Z322: [-26.2  14.7  -1.0  -4.8  39.3  15.4 -48.1  22.5 -12.3  -3.2 -17.0 -17.1
  -0.6  -4.2 -14.6   0.0 -13.4 -12.6   6.1 -34.9 -17.3  -4.2  16.6  27.5
  15.8 -10.2   8.4 -10.7  35.0  12.1  -0.7  -0.2   7.3  -7.8 -13.8  13.6
  -7.5 -11.1 -28.3 -11.0  -1.6   9.8 -23.4 -28.2  -6.8  21.7]
Z797: [ 31.9 -38.3  10.8 -73.0  72.4  -5.8  -2.4   2.8  19.6  17.7  15.6 -38.4
 -49.6 -18.8  -1.6 -22.4  36.8 -51.8  16.6 -40.3 -15.7  27.5  20.6  22.4
  19.9 -24.1  69.0  25.2   9.7  -2.8  29.9  53.3 -21.5   3.3 -22.8  19.5
  19.9 -41.6 -31.6  -5.9   4.5  11.6 -12.3  20.2  14.7  25.9]
Z278: [-35.6  -4.2  13.3   1.2  31.9  15.5 -42.0  21.5 -19.9  -7.7 -31.1  -7.4
  -8.0   1.7  -0.5  -2.5 -20.1  -7.5 -11.1 -16.6 -15.7   7.7   2.9  40.9
  13.3  -9.3 -10.2 -13.4  34.9  -1.7   5.0   4.0  30.3 -21.8   9.7  -3.0
  12.8 -14.1 -50.1   4.5  24.0 -10.8  -4.2 -24.6  11.2  25.9]
Z625: [ -9.2 -24.5   9.0 -28.4  -5.6   5.1  37.8  -1.6 -71.0   2.4  23.3 -21.2
 -19.9   0.2 -15.2  -3.9 -15.2 -27.9  54.0  17.5  16.6  27.3  29.0  -8.6
 -12.3  30.0  31.2  60.7 -51.0  31.2 -19.3 -24.7 -73.3  -3.9 -47.5 -28.7
  25.2 -61.6  60.8 -45.2 -44.2  74.6 -17.6  12.2   4.9  18.1]
Z371: [ 45.5  19.0 -17.0  10.4   6.4   8.2 -16.5 -17.3  23.8  19.8  18.9   0.8
  36.2  -8.7 -26.7   7.5  14.3   5.4   5.0  13.8 -26.9 -55.9  14.6 -36.4
  15.0   1.6  40.7   7.9   2.0  36.3   1.9  19.1 -23.1  41.4  -7.9  17.8
 -69.7  -2.1  14.7 -13.6 -40.4   9.4   4.2 -26.2 -47.8 -14.7]
Z637: [-46.0  17.4   1.3  10.9  -0.8  23.2 -15.8  17.5 -53.3  10.5  -8.2   5.9
   1.3  19.1  -2.5   9.6 -48.4   9.5  32.9   1.3   2.0   7.6  14.6  20.0
  -0.2  14.3 -11.6  19.3  -5.0  20.5 -11.0 -37.7  -1.9 -27.9 -41.1 -21.3
  25.5 -21.5  13.2 -29.1  -2.6  31.1 -10.6 -28.9   8.4  36.5]
Z572: [-13.8 -18.0  18.2 -26.9 -19.2 -17.3  15.3  26.5  -0.8   8.0  17.6  -8.1
 -32.2  -2.9  54.1 -10.6  13.5  -0.5  12.3 -39.7  21.7  86.1 -21.9  19.7
 -16.4  -5.5 -37.2  22.5  19.9 -25.3  25.3 -18.6   8.6 -18.1 -23.5  -8.9
  49.7   3.8  13.3  28.4  43.8  20.9 -38.7  24.8  46.8  -4.5]
Z328: [-26.2  -5.7   7.1  13.9   5.5  43.0 -20.2   1.9 -53.9  24.1 -31.7   0.9
  10.8  40.5 -24.1  10.5 -33.5   6.9   1.7  32.1 -19.8 -10.2   5.5  35.0
  -9.5  10.4   7.7  13.3  -3.9  35.8 -11.2 -23.4  -7.5 -39.9   3.9 -36.6
  13.3 -23.9  -0.4 -11.0 -12.3  13.7  11.3 -29.8  -0.5  40.2]
which: [  9.8 -23.4 -28.2  -6.8  21.7] => Z322
which: [ 21.7  86.1 -21.9] => Z572
rev: [-22.4  -1.6 -18.8] => Z797
rev: [-33.5  10.5 -24.1] => Z328
common Z797 Z572:  => [19.9]

Z351: [-20.3 -30.5 -10.5  51.3  47.5]
Z336: [-10.4   2.9  36.2  56.9  51.2]
Z926: [-20.3 -30.5 -10.4  51.3 -62.4]
Z500: [ 51.5  47.5  36.2 -16.8  51.3]
which: [51.3 47.5] => Z351
common Z926 Z500:  => [51.3]
common Z336 Z500:  => [36.2]
rev: [ 51.3 -10.4] => Z926

Z366: [ -9.5  -8.2 -38.9 -30.4  29.2  22.8  -8.3  19.2  27.8  30.2 -67.3  20.5
  42.1   0.2]
Z801: [-21.1  18.0  -3.5  -8.3  20.5  30.2  -8.3  27.8  29.2  22.8  19.2 -30.4
 -53.3 -17.7]
Z425: [ -9.5 -59.9 -39.6 -31.3  30.2  23.0  -8.4  19.9  28.8  -9.6 -68.9  21.2
  42.8   0.1]
rev: [22.8 29.2 27.8 -8.3 30.2] => Z801
which: [ -8.3  19.2  27.8  30.2 -67.3  20.5] => Z366
which: [-30.4  29.2  22.8  -8.3  19.2  27.8  30.2 -67.3  20.5] => Z366
common Z425 Z801:  => [30.2]
common Z801 Z425:  => [30.2]

Z241: [-47.1 -56.5  48.5 -54.8  39.0  -0.2 -43.3  52.6  39.0  38.9  38.7]
Z199: [-22.1 -16.0  -7.5 -13.6 -65.3  44.9  61.9 -44.6 -57.6 -36.6 -52.0]
Z881: [-53.7 -10.9 -31.6 -31.9 -63.6  38.9  38.9 -40.9 -33.7 -41.6 -26.0]
Z655: [-21.6 -24.2 -54.8  48.5 -60.2  36.3  64.8 -41.0 -64.3 -35.3  38.9]
Z769: [-33.1  -3.2 -12.6 -20.3 -38.1  10.3  45.9 -35.3 -39.8 -47.6 -24.4]
which: [ 48.5 -54.8] => Z241
rev: [-39.8 -35.3  45.9  10.3 -38.1 -20.3 -12.6  -3.2] => Z769
common Z881 Z655:  => [38.9]
rev: [ 48.5 -56.5] => Z241

